Each row below holds a small network's activations on one input, seen along a few directions.
Each table varies a few parts of the input and shows all the possible inputs, shuffled.
Descriptions start from the smaller parts, as in this example, which fits no table here: one of 8 places around a ring, together with either a single point or one of 11 places along a line or (one of 3 separate values, together with one of 4 places along a line).
Shared parts are said once, and a part with two or three values counts as separate values.

Other details of the inputs shift rows strongly along two fixed directions, in all tables alike. That doesn't count.

Table:
row 1: [-10 -12  -1   0   9   2  18 -23 -36  -9  13  20 -29  24 -28 -16]
row 2: [-24 -15 -11  15  17  12  30 -12 -33 -10   7  10 -16  22 -28  -8]
row 3: [  4  14  10  -9 -13  -3 -11   4  17   6  -6  -8  -1 -16  18  -3]
row 4: [ 18  18   7   0 -12 -11 -22   8  27   0  -4  -9  14 -17  22  -2]
row 5: [ -2  12   5   1  -8   0  -5  -2  15  -2   0  -5  -4  -7  20 -20]
row 6: [ 10   9   0   5  -6  -2 -15  21  30   5 -12 -16  26 -20  18  15]
row 7: [  5  14   2   2  -9   0 -13  21  30   8 -12 -19  23 -24  20  13]
row 8: [ 41 -16 -11   3  10 -13 -16  16   4  12  -3   3  47  10 -15  51]
row 9: [-36  11  10  -6  -9  17  17  -7   0  -3  -2  -6 -35  -9  15 -36]
row 10: [ 15 -12 -10   2  10  -7  -3   2  -6   3   4   4  19  12 -10  20]
row 11: [ 12 -14 -14   8  13  -5   0   7  -8   1   3   3  23  11 -18  26]
row 12: [ 17 -10  -3  -2   5  -6  -5   2  -7   4  -1   7  12   8 -14  23]
row 13: [-23  16   7   4  -9   8   6  -3  11  -9  -1  -6 -21 -11  21 -35]
row 14: [ -1 -11   0  -9   5   1  10 -14 -27   2   6  14 -16  15 -23   3]
row 15: [  7 -15  -8   1  11  -6   3  -7 -21  -1   8  11   3  17 -22  14]
row 16: [ 13  -9  -5  -3   6  -3   0   4  -7  10   0   3  15   9 -12  23]
row 17: [-22  10  11 -10  -9   4   3 -19  -3  -9   6   2 -39  -5  13 -40]
row 18: [  8  14  13 -11 -16  -4 -17   1  21   1  -5  -5  -5 -17  21 -10]
row 19: [-12  10   7  -2  -8   7  -2   5  16  -2  -7  -8  -9 -14  20 -16]
row 20: [-19 -14 -11  10  14   9  20  -5 -20  -6   5   4  -6  13 -18  -1]
Each input here is: one of 4 places along a line, together with one of 5 places along a line.
Changing only the place on the line of 4 turns row 1 into row 17. The same change can be made to row 2. Which row results?
Answer: row 20
Change only the place on the line of 4 in row 16. List by row number the other rows that result.
Answer: row 5, row 8, row 10

Table:
row 21: [ -8  19  11  -4 -13   0  -6  -7  16  -4   1  -7 -17 -13  27 -32]
row 22: [ -3   4   3  -1  -2  -4  -1  -7  -6  -6   4   4 -10  -3  -3  -8]
row 23: [ 2 -8 -6  6  8  0  5 -2 -6 -3  3  5  3 10 -7  3]
row 24: [  8  20   6   3 -13  -4 -17  12  34  -1  -8 -12  11 -20  30  -9]
row 25: [  0 -11  -2  -5   4   1   4  -5 -11   4   1   4  -3  11  -8   5]
row 26: [ -1 -10  -4  -2   5   2   5  -1  -8   3   0   3   0   8  -5   7]
row 27: [-4 -2  1  1  0  0 -1 -6 -6 -7  2  3 -8  1 -4 -5]
row 28: [-3 -5 -2 -1  3 -1  1 -7 -4 -3  4  3 -5  7 -1 -6]
row 29: [-9  0  0  4  2  7  9  3 -6  2 -2 -2 -3  1 -6  2]
row 30: [ -3  10   5  -5  -8  -5  -8  -3   9  -3   3  -4  -8 -10  14 -15]
row 31: [-2 -5 -9  9  9  2  8  1 -6 -1  3  0  8  8 -8  5]
row 32: [-2 -8 -2 -4  3  2  2  1 -3  1  0  2 -1  2 -4  6]
row 33: [ -2   4   5  -7  -5  -1  -2  -5  -3   1   0   1 -10  -4  -2  -2]
row 34: [  1  -9   1  -2   4   3   7  -4 -14   1   1   8  -6  10 -16   5]
row 35: [ -9   6   3  -1  -6   1  -5   1  13  -6   0  -5  -8 -10  16 -16]
row 36: [ -1 -12  -8   4   9   0   5  -4 -11  -3   4   5   2  12  -8   4]
row 37: [ -3  18   7  -1 -13   2  -8  11  30   7  -9 -17   7 -23  31  -9]
row 38: [  5  -6  -3   4   5  -1   4  -4 -10  -3   3   8   2  12 -12   1]
row 39: [ 3 -4 -2 -1  3 -5 -1 -7 -9 -1  7  5  0  8 -5  0]
row 40: [-4 -8  0 -7  3  3  3 -5 -9  2  2  4 -9  4 -7  0]
row 41: [-2 -1  3 -4 -2  5  6 -4 -5  2 -1  4 -9  4 -2 -7]
row 42: [ -4 -10  -5   5   7   0   6  -4 -13  -7   3   6  -3   7 -14   4]
row 43: [-3 -4  0  0  2  5  9 -1 -8  1 -2  4 -4  6 -5 -1]
row 44: [  0  -9  -2   2   7   4   7   0 -13   1  -1   8  -1   9 -15   9]
row 45: [ 36  -4 -14  10   6 -15 -23  25  19   9  -3 -10  56  -4  -1  47]
row 46: [-20  24   8   4 -13   8   1   2  22  -5  -5 -13 -14 -18  29 -33]
row 47: [  1  15  10  -5 -15  -1 -15  11  28   1 -10 -13   3 -25  25  -4]
row 48: [-3 -4  3 -5 -1  2  2 -4 -6  0 -1  3 -9  0 -7  1]
row 49: [-8  2 -3  9  3  3  7  2 -3 -4  1 -1 -1  1 -5 -3]
row 50: [-13  -1  -2  -1   2   6   8   1  -2   3  -1  -4  -3   0   3  -2]
row 51: [-11   2   0   2   0   8  12   2  -4   2  -3  -1  -3   0  -1  -4]
row 52: [ 1  4  5 -4 -3 -1  1 -4 -6  3  1  4 -9  1 -5 -2]
row 53: [-1  1  2 -8 -2 -2 -1 -6 -3  4  2  1 -7  3  2 -1]
row 54: [ 44  -2  -7   5   2 -19 -28  18  23   8  -4  -5  51  -4   2  39]
row 55: [ 0 -2  1 -8  0 -2  0 -5 -7  3  3  4 -7  2 -5  2]
row 56: [-22  16   5   0 -10   6  -1   2  19  -5  -2 -13 -13 -19  25 -28]
row 57: [ -4  -2   3  -5   0   4   5  -7  -4   3  -1   2 -11   4   2  -9]
row 58: [ 2  2  3 -5 -2  0  5 -5 -8  3  1  5 -7  5 -5 -3]
row 59: [ -1   3   5  -6  -3   1   2  -7  -3   4   2   1 -10   2   3  -7]
row 60: [ 50   3  -4   5  -2 -24 -30  22  19   8  -2  -4  52  -6  -4  45]
row 61: [ 10  -3  -4   3   4  -5   3  -4 -13  -1   5   9   4  12 -14   6]
row 62: [  4  -7  -2   5   6  -1   3  -4 -13  -4   4   8   0  11 -15   4]
row 63: [  4  -9  -5   8   8  -1   5   0 -10  -4   2   7   4  10 -15   8]
row 64: [-11  -3  -2   1   3   5   9   1  -7   0  -2  -2  -5  -2  -8   4]
row 65: [ -4  21   6   4 -13  -2 -14  12  30  -3  -8 -19   7 -27  27  -9]
row 66: [-3 -7 -1 -1  4  5  8 -2 -7  2 -1  3 -4  6 -3  0]
row 67: [-13  -5  -3   0   4   6   9   1  -7   1   0  -2  -4   0  -5   2]
row 68: [  3 -11  -6   0   8  -2   0  -4 -11  -4   5   7   2  10 -13   6]
What is each input in this table made of?
Answer: one of 2 separate values, together with one of 4 places along a line, together with one of 6 places around a ring
Changing only the choice among 2 separate values turns row 61 into row 58. The same change can be made to row 36. Which row results?
Answer: row 26
Changing only the choice among 2 separate values turns row 43 into row 24. The same change can be made to row 37. Which row results?
Answer: row 31
Change only the place on the line of 4 in row 42. List by row number the other rows that result.
Answer: row 22, row 27, row 65
Change only the place on the line of 4 in row 33. List by row number the other rows that result.
Answer: row 47, row 48, row 64
Change only the choice among 2 separate values in row 68. List by row number the other rows that result.
Answer: row 40

Table:
row 69: [ 29 -26  -5 -14  14  -3   7  -1 -35  23  -1  19  16  29 -40  50]
row 70: [-53 -10   0   1   7  25  31 -13 -14  -8   0  -3 -44   4   6 -35]
row 71: [-25 -11  -6  -2   7   7  15 -15 -18 -10  11   8 -24  13  -4 -23]
row 72: [-39   3   5   4   1  16  26 -11 -17 -12   2   1 -37  -1  -8 -35]
row 73: [ -1  34  11  -2 -20  -1 -14  11  41   3  -9 -18   3 -25  46 -27]
row 74: [ -8  18  17  -3 -13   4  -3 -11  15  -7  -3   1 -29  -8  30 -46]
row 75: [-34  -5  -2   6   8  26  32 -10 -19   0  -6   1 -25  13  -5 -19]
row 76: [ 25   7   0  -2  -8 -19 -32   5  30   1   0 -12  28 -15  24  10]
row 77: [ 29  -4   0   7   0 -14 -17   6   3  -6   1   8  18   2 -17  20]
row 78: [-17 -11  -7  10  13   5  22  -9 -36  -9  11  13 -14  18 -35  -1]
row 79: [-25   3  18 -30 -13  12   2 -12   4   7  -2  -3 -41 -11  18 -25]
row 80: [-16  19   8   7 -11   8  -2  14  25  -2 -14 -18   2 -30  23  -4]
row 81: [16  0 -7  6  6 -5  1  4 -3  4  4  5 17 12 -7 12]
row 82: [ 25   1  -4   8   2 -18 -15   1  -2  -2   6   1  21   1 -16  24]
row 83: [ 21  13   1   5  -9  -3 -14  21  33  11 -10 -15  34 -14  21  11]
row 84: [ 21  -3   3 -16  -4  -8  -9   8  -8  14  -8   4  12  -6 -20  39]
row 85: [ 10  25  11  -2 -15  -8 -14  -2  25   0   0 -11   0 -14  33 -21]
row 86: [  5 -14 -12   3  11  -5  -3   4  -5   0   6   2  17  10  -9  16]
row 87: [ 14   2  -4   1  -5  -6 -21  21  34   6  -6 -17  31 -19  23  14]
row 88: [ -6 -12 -10  10  14  -1  15  -7 -35  -8  12  15  -7  18 -36   9]
row 89: [ 27 -30 -15   3  18 -11  -8  -3 -19  -6   6  19  21  26 -29  31]
What is each input in this table made of?
Answer: one of 3 separate values, together with either a single point or one of 6 places along a line
Changing only the choice among 3 separate values turns row 73 into row 86. The same change can be made to row 69. Which row results?
Answer: row 79
List by row number the other rows that have the choice among 3 separate values in common with row 72.
Answer: row 77, row 78, row 80, row 82, row 84, row 88
Change only the choice among 3 separate values in row 76. List by row number the other rows that result.
Answer: row 82, row 85

Table:
row 90: [ 19 -16  -2  -9   3   6  15  -6 -30  -3  16  11  -4  28 -23  17]
row 91: [ -2  24  -2  12  -8  -6 -19  14  44   1  -8 -16  21 -25  39 -20]
row 92: [ 45   8   7  -6 -14  -7 -14  15  10  -1   8 -13  28   0   3  34]
row 93: [-49   2  -1  10   8  13  27 -16 -18   0  -8  11 -38  -2 -11 -38]
row 94: [ 18   8  -5  13   3 -10 -12  20  19  17 -16  -6  39 -10   2  30]
row 95: [  3 -25  -7  -2  15   0  17 -14 -47 -13  19  20 -14  31 -46  17]
row 96: [ -3 -18 -13   5  20  -6  -3   3   0  22 -12  11  19   4 -10  17]
row 97: [ 49 -23 -10 -11   7 -12 -15   7  -6   8   8   3  38  20 -20  53]
row 98: [  8  12  10  -1 -15   0  -8  -4  14 -20  11 -11 -10  -3  26 -25]
row 99: [-16 -22 -15   7  23  -3  12  -4 -21   7  -5  14   4  11 -27  15]
row 100: [-23   4  13  -9  -8  16  22 -21 -27 -19  15   2 -47   9  -9 -36]
row 101: [-11  11  14 -17 -19   7  -5 -11   6 -15   9 -10 -30 -10  24 -26]
row 102: [-31  14   7   2  -4  11   8  -1  14   9 -16   0 -18 -12  23 -33]
row 103: [ -7  23   4   7 -11  -9 -24  19  42   6 -19 -17  12 -39  32  -7]
What is each input in this table made of?
Answer: one of 2 separate values, together with either a single point or one of 6 places around a ring
Changing only the choice among 2 separate values turns row 102 into row 90. The same change can be made to row 93. Which row results?
Answer: row 100
Change only the choice among 2 separate values in row 97. List by row number the other rows that result.
Answer: row 96
